Each row below is a small network's average activation on inputs in which a field has the value named, seen along a few directions.
Related values have similar rows: they may be neighbours, one step apart, or belong to one group.
In the rows, zero is written as 500.
Strong random noise was added to every row along 4 fixed directions; ignore it. To show where, here is one row again and again, with new noise each time:
[331 502 411 462 489 535 487 665 456 554 583 408 541 472 623 516 461 619]
[514 460 614 484 528 526 551 504 588 428 485 527 486 467 227 303 516 338]
[592 174 663 631 473 440 635 581 583 332 508 573 715 639 341 241 618 568]
[516 251 596 558 497 502 610 524 594 385 494 576 641 584 328 266 580 543]
[553 403 699 675 385 421 530 665 465 383 581 413 646 556 423 347 565 526]
[351 627 556 637 317 482 408 727 334 526 663 261 574 464 664 532 474 645]


REROF, 30 values:
livol: [357 717 552 368 397 646 417 155 495 551 471 460 429 255 203 434 540 343]
muped: [383 435 359 477 426 673 587 209 490 576 449 536 453 430 543 429 409 652]
dek: [652 386 696 646 456 499 558 482 625 339 489 670 617 688 460 441 670 489]
raruf: [254 461 444 510 425 626 435 430 524 515 566 584 616 498 569 595 556 717]
mev: [572 457 713 595 463 437 482 376 388 409 529 421 596 539 523 508 500 497]
vam: [305 410 528 457 429 687 539 246 537 533 492 485 487 367 423 486 454 641]
nidi: [430 724 525 579 326 547 397 417 551 462 521 547 391 494 297 369 554 375]
zerom: [603 736 687 847 226 451 333 296 438 354 511 416 467 554 352 424 588 453]
lek: [458 696 363 410 459 478 370 398 381 613 474 430 285 464 526 537 383 518]
mas: [367 434 249 484 459 691 527 332 592 605 449 651 419 631 510 488 439 780]
vad: [551 399 401 229 678 494 633 543 549 567 476 508 417 337 448 536 433 396]
fizo: [513 393 622 603 478 475 555 547 579 434 544 520 538 500 377 298 554 440]
fogu: [535 672 504 513 501 463 452 756 546 506 580 482 378 519 420 568 490 393]
vav: [652 539 462 485 652 456 453 571 536 464 409 554 422 557 587 694 474 370]
nom: [676 265 582 580 588 376 603 871 586 403 541 571 677 728 678 601 582 604]
lan: [548 295 281 500 466 515 554 392 569 536 395 720 548 720 513 420 564 694]
ratu: [625 410 750 790 352 620 514 264 623 427 411 635 519 708 311 283 581 556]
gebo: [656 358 651 587 540 535 530 347 510 492 423 529 473 442 376 466 479 427]
susi: [544 529 421 404 556 409 514 497 392 554 514 444 487 436 626 501 439 533]
nevim: [607 529 504 379 681 387 507 603 535 489 510 603 406 442 340 385 543 174]
toled: [367 573 298 311 536 515 475 504 409 603 596 378 461 308 682 558 479 555]
noz: [627 659 646 421 580 389 552 286 469 435 402 474 399 361 225 439 479 114]
gezum: [725 532 711 392 649 305 536 697 473 467 514 396 592 383 438 642 517 191]
vis: [402 566 532 387 624 557 495 599 570 582 502 483 408 402 494 553 453 343]
vil: [513 588 439 491 442 453 465 565 511 401 593 570 531 614 569 608 576 579]
vanu: [401 504 242 377 555 639 528 370 561 657 416 553 338 479 620 524 354 640]
sori: [474 311 371 549 568 561 533 499 484 627 390 524 565 594 776 620 434 817]
mopu: [572 679 594 461 457 359 458 648 443 439 583 486 522 421 470 579 561 264]
beg: [464 578 652 809 261 493 345 378 318 479 466 279 599 586 650 580 519 675]
bakun: [674 577 535 581 582 342 488 498 415 402 372 438 551 524 465 494 502 335]
The values of REROF form a network in which each value has 4 neighbours.
Fewest steps between vam and vav? -> 4
A value of REROF combines one of 5 hidden first parts with one of 6 second parts; all combinations occur once.
mopu and zerom share the first part; mopu and raruf share the second. Which value has the first part of raruf and the second part of zerom? -> vav
sori and vam share the first part; sori and lek share the second. Which value has the first part of lek and the second part of vam? -> toled
nom and gebo share the first part; nom and fogu share the second. Which value has the first part of fogu and the second part of gebo? -> muped
lan and nevim share the first part; lan and ratu share the second. Which value has the first part of ratu and the second part of nevim? -> vis
beg and gezum share the first part; beg and bakun share the second. Which value has the first part of bakun and the second part of gezum? -> livol
